A small network was shown many inputs. Here are its activations along a few directions, one row for each input.
Each table varies a few parts of the input and shows all the possible inputs, shuffled.
Descriptions start from the smaller parts, as in this example, which fits no table here: one of 4 places along a line, together with either a single point or one of 11 places around a ring or (one of 3 separate values, together with one of 8 places around a ring).
Shared parts are said once, and a part with two or three values counts as separate values.

Other details of the inputs shift rows strongly along two fixed directions, in all tables alike. That doesn't count.

Rows:
R1: [ 10   4  -2  -5 -16  -2  -3   8 -15  -2  -8  26   0   5 -22]
R2: [ 42 -14 -37   7  17  10 -17 -34  37  15  34  -9  -4 -11  -2]
R3: [-36 -33  -8  21 -11   3  10 -16  44   4  -7 -10  -2 -16  55]
R4: [ 46 -10 -28   3  20   3 -12 -28  37   6  40 -19   6 -14   7]
R5: [ -2   9   5  -9  12   4  -1   7 -21   2  -5  36  -9  12 -12]
R6: [ 11   8  13  -2  -4   3  -5  18 -15  -1  -7  19  17  15   1]
R7: [-35 -18 -11   7   8 -22  13 -28  32  14  -3 -33  -8 -31  57]
R8: [-48   2  18  12 -23  -9   9  10 -11  13 -37 -23  -9   3  31]
R9: [ 11  17  -1  -2  -9 -11  -5   9 -24   9   0  -3   2   7 -26]
R10: [  2   2   0  -4 -14  10  -4  11 -14 -13  -5  19  -4   9 -27]
R11: [-12  10   8  -6  14  22  -6   5 -22  -6   0  13 -12  13 -24]
R12: [  0  24   4  -6  17   3  -8   1 -25  18  -3  12 -11  12 -18]
R13: [-20 -28 -22  21 -16 -24  15 -28  45  21  -4 -12 -10 -27  37]
R14: [ 33 -25 -16   5  23  24 -12 -23  41 -14  36 -17   9  -9  11]
R15: [-61  -3  18   0 -13 -17  25  14  -5 -13 -33  -4  -8 -11  26]
R16: [ 19  -1 -10  -6  30  29 -11 -11   7 -13  24  28  -7   6 -17]
R17: [ 33  -8  -8  -5   9  13  -7   0  13 -22  22   7  12   1 -18]
R18: [  1   2   1  -5 -12   4  -1  15 -15 -19  -3  14   3   8 -28]
R19: [ 18  19  12  -4   1  -6  -4  16 -22   8   0  -7  10  10  -9]
R20: [  1   4   2  -6 -10  10  -2  13 -20 -15   0  -1  -2   8 -29]
R21: [ 10   3   2  -5 -12  -9   1  11 -15  -8  -6  21   9   4 -24]
R22: [ -7  19   9  -8  16  16  -7   0 -24   8  -1   3 -13  13 -23]
R23: [ 47 -12 -16   6  20   2  -8 -25  45   6  37  -3  14  -8  17]
R24: [-55  -6   6   8 -36  -4  14   6  -7   3 -34  -9 -22  -1   6]
R25: [ 15  15   8  -1  -8 -17   2  13 -16   4  -1   9  12   5 -17]
R26: [-35 -35 -10  23  -5   5   4 -19  40   5  -6 -25  -6 -16  54]
R27: [  9   8  11  -5  -3  10  -1  19 -16 -20  -4  10  16  12 -12]
R28: [  9  10   5  -8  -9   2  -5   9 -22  -1   2 -11  -5   9 -30]
R29: [-50   3  12   6 -31 -17  21   8  -8   8 -36 -28 -14  -7  18]
R30: [ 30 -14 -28   4  41  11  -9 -39  38  17  34  17  -7  -8  10]
R31: [ 16  19  15   0  -2  -2  -5  17 -15  11  -5  14  15  15   0]
R32: [  1  11   0  -5 -12   6  -8   4 -21   6  -3  -6  -9  12 -31]
R33: [-25 -18   5  11 -19 -15  18   0  20   6 -18  -2   3  -9  37]
R34: [-56   8  20   0 -11 -17  21   5 -12   1 -32 -27 -12 -13  28]
R35: [  5   6   8  -8  -6   9   0  17 -18 -18  -3  -6   3   8 -22]
R36: [-28  -9   6   8 -12  -7  13  -6  14   9 -17 -32 -10  -8  32]
R37: [ 15  20  12   0   3   0 -12  16 -19  12  -5  -3   9  15  -3]
R38: [ 12  13  -2   1 -13 -10  -4   4 -17  11  -8  19   0   5 -22]
R39: [ 23   0  -1 -15  33  19  -7  -3   4 -24  26  -7   8  -7  -9]
R40: [ 34 -27 -20  -7  40   1  -5 -21  38 -13  41   6  10 -18  18]
R41: [  8  19  17 -13  14 -19   1  12 -22  -4   3  10   9   1  -6]
R42: [ 12   7   6  -7  -8  -9   5  16 -11 -11  -5  15  13   7 -16]
Each input here is: one of 6 places around a ring, together with either one of 2 separate values or one of 5 places along a line.
- The inputs of R41 and R39 match in every part but the place on the ring of 6. If R30 is changed in the same way as R41 into R39, which row does it become? => R11
- Change only the choice among 2 separate values in R40. List by row number the other rows that result. => R5
- Change only the choice among 2 separate values in R15. List by row number the other rows that result. => R16
- A walk changes only the place on the line of 5. It starts at R31 and steps to R23. List the rest of the walk in order. => R25, R13, R38
- Change only the place on the line of 5 in R33. List by row number the other rows that result. => R1, R6, R21, R42
- Which other rows agree with R22 in the place on the ring of 6? List them by row number. => R8, R28, R29, R32, R34, R36
